These are the activations of a small neural network, seen along a few directions. Each row is one input.
In each table, some parts of the input vary, and every possible input appears once, in random order.
A made-up example of a description, with smaller parts first: one of 6 places along a line, together with either a single point or one of 11 places around a ring or (one of 3 separate values, together with one of 8 places around a ring).
Shared parts are said once, and a part with two or three values counts as separate values.

Table:
r1: [ 1 -5 10 -8  4 -1 -5 10 17  5  1]
r2: [ 0 -4  9 -7  2  6 -4  9 20  4 -4]
r3: [ -5  -8   8 -11  -6   4  -1 -10  -1  -3   4]
r4: [ -4  -6   8  -5  -4  -3   1 -17  -1   0  -4]
r5: [ 8 -5  8 -1  2 -4 -1  3 21 10 -3]
r6: [  3  -3  10 -10   0   3  -6  10  19   6  -1]
r7: [ 4  0 10 -4  2 -4 -3  4 19  8 -8]
r8: [  2   2  12   1  -4  -2  -4 -13  -1 -14   2]
r9: [-4 -3 14 -9  8  5 -2  0  2  6  4]
r10: [ -3  26 -84  37   4  -1  11  44 -48  13   2]
r11: [ -4  -4   9  -7  -4  -2   5 -16   1  -1  -1]
r12: [ 3  2  9 -6  5 -2 -4  5 20  6 -2]
r13: [  1  24 -87  39   1  -6   8  54 -32  11  -2]
r14: [ -8  -9   7  -8  -4   7   0 -11   0  -4   1]
r15: [ 6 -3  8 -9  7 -2 -2  8 20  5 -1]
r16: [  2  -3  14  -2  -9   2  -5  -7  -2 -15   3]
r17: [  5  -2  12  -1  -2  -3  -2 -10  -1 -16   3]
r18: [-1  1 15 -5  6  1  0 -6  4 10 -6]
r19: [ 4 -3 12 -3  6  2  1 -7  7 11 -1]
r20: [  3   1  14   2  -8  -4   1 -13   0 -14  -1]
r21: [  3   0  14   4  -7  -5  -3 -14  -2 -13  -5]
r22: [  7  -5  12   7  -7  -4  -1 -15   1 -11   0]
r23: [ 4  1 11 -6  1 -3  0  5 21  7 -5]
r24: [ -7 -10   8  -9  -2   0  -1 -10  -3  -4   5]
r25: [  1  -1  13 -10  11   3   1  -2   5   6   2]
r26: [  0  -5  14   0  -5  -1  -5  -8  -4 -16   5]
r27: [ -2  -2  14 -11   4   9  -3   1   4   7   2]
r28: [ -1  -4  13   1  -7   5  -4  -8  -1 -17   0]
r29: [  0  24 -84  46 -10  -9   9  37 -54  -8   2]
r30: [-1  3 15 -8  6  3  3 -5  6  9 -2]
r31: [ -2  -8   6 -10   2  -1   2 -12   0  -4   3]
r32: [ -5  -3   6  -8   0  -1   0 -16   0  -2   2]
r33: [-4 -2 13 -8  6 12 -2  0  5  6 -1]
r34: [-2  4 13 -8  9  4 -1 -5  5  8  1]
r35: [ -7  19 -90  37  -6  -6  13  34 -53   3   3]
r36: [  0 -10   6  -2  -3  -3   3 -17   2   1   1]
- What do these inputs look like to the network? => one of 4 places along a line, together with either a single point or one of 8 places along a line
- The inputs of r34 and r32 match in every part but the place on the line of 4. If r10 is changed in the same way as r34 into r32, which row does it become? => r35
- Change only the place on the line of 4 in r27. List by row number the other rows that result. => r3, r6, r16
- Change only the place on the line of 8 in r2. List by row number the other rows that result. => r1, r5, r6, r7, r12, r15, r23
- Change only the place on the line of 8 in r22. List by row number the other rows that result. => r8, r16, r17, r20, r21, r26, r28

Table:
r37: [ -5 -16  64 -31   9   5   1 -51  16   6   0]
r38: [ -3  11 -14  11  -5   0   9  -5 -14  -4  -7]
r39: [  1  -2 -24   9   4 -12   3  11   1   5   0]
r40: [  8  13 -21   4  16  -4   0  25   1   9   7]
r41: [  7   7 -14  17  -4  -8   8  -1 -18  -3  -2]
r42: [  0   8 -12  19  -6   1   5  -4 -15   2  -4]
r43: [  3   4 -21   8  -1  -6   0   2 -21 -19  15]
r44: [  4   7 -14   5   7   4  -3  26  -2  14  -2]
r45: [ -6  -1 -14  13 -10   8  -1   1 -21 -12   7]
r46: [ -1   8 -14  15  -4   1   3  -6 -13  -1  -9]
r47: [ -3  -2 -17  11  -2  -6  -1   3 -21 -18   8]
r48: [  7   7 -15   7   8   1   2  28  -2  11   1]
r49: [ -2  -2 -22   5  -3   1   2   7   3   9  -7]
r50: [  5  -3 -23   8  -3  -8   7  12  -2   7   0]
r51: [  2   7 -16  18   3 -12   4  -2 -15  -5  -2]
r52: [ -1   9 -13   9   6  11  -1  25   1  16  -1]
r53: [  2  -2 -15  10  -8  -1   3   4 -24 -16   9]
r54: [ -9   3 -19  -3  -5  -5   3  10  -1  11  -4]
r55: [-13   3 -12   0 -10   2  -1   1 -23 -13   5]
r56: [ -8  13 -12  -4   7   4  -2  25  -1  15  -2]
r57: [ -6  -1 -15   8  -8   7  -2  -1 -19 -14   2]
r58: [  7   3 -29   6   5 -13   4  10   1   5   6]
r59: [ -1   8 -15   4   8  10  -2  23   3  13  -6]
r60: [ -3  11 -16   0   7  10   3  24   2  10  -4]
r61: [  4   7 -12  16  -5  -5   2  -3 -18   0  -5]
r62: [ -4 -16  62 -42  22  14  -4 -22  33  21   4]
r63: [ -2  -1 -21  10  -5   2   3   9   2  12  -2]
r64: [ 10 -21  69 -29  -7  -5 -12 -25  59  -8  -7]
r65: [ -6 -25  55 -41  10   5   0 -37  33  17   2]
r66: [ -7  12 -11   6  -6  -5   4  -4 -17   1  -5]
r67: [ -4   1 -23   1  -4   1   7   8   2   6  -5]
r68: [ -8   2 -16   4 -10   7   3   0 -20 -18   4]
r69: [  9  13 -20  15   4 -13   6  -4 -15  -5   4]
r70: [  5 -21  76 -25 -12   3 -16 -34  37 -31   1]
r71: [-10 -25  62 -38   5  12  -4 -46  10  -7  10]
r72: [  2   8 -17   8  15  -3  -2  27   0   9   1]
r73: [ -1  -2 -14   9 -10   2  -3   2 -23 -13   5]
r74: [ 11 -12  78 -19  -7  -4 -11 -39  43 -18  -9]
r75: [  3  -3 -21   7  -4  -5   1  10  -1  10  -3]
r76: [ 11 -12  77 -30   5   5 -17 -10  58  -3  -5]
- The inputs of r70 and r76 match in every part but one. If r55 is changed in the same way as r70 into r76, which row does it become? => r56
- What do these inputs look like to the network? => one of 4 places along a line, together with either one of 2 separate values or one of 8 places along a line
- Change only the place on the line of 8 in r50. List by row number the other rows that result. => r39, r49, r54, r58, r63, r67, r75
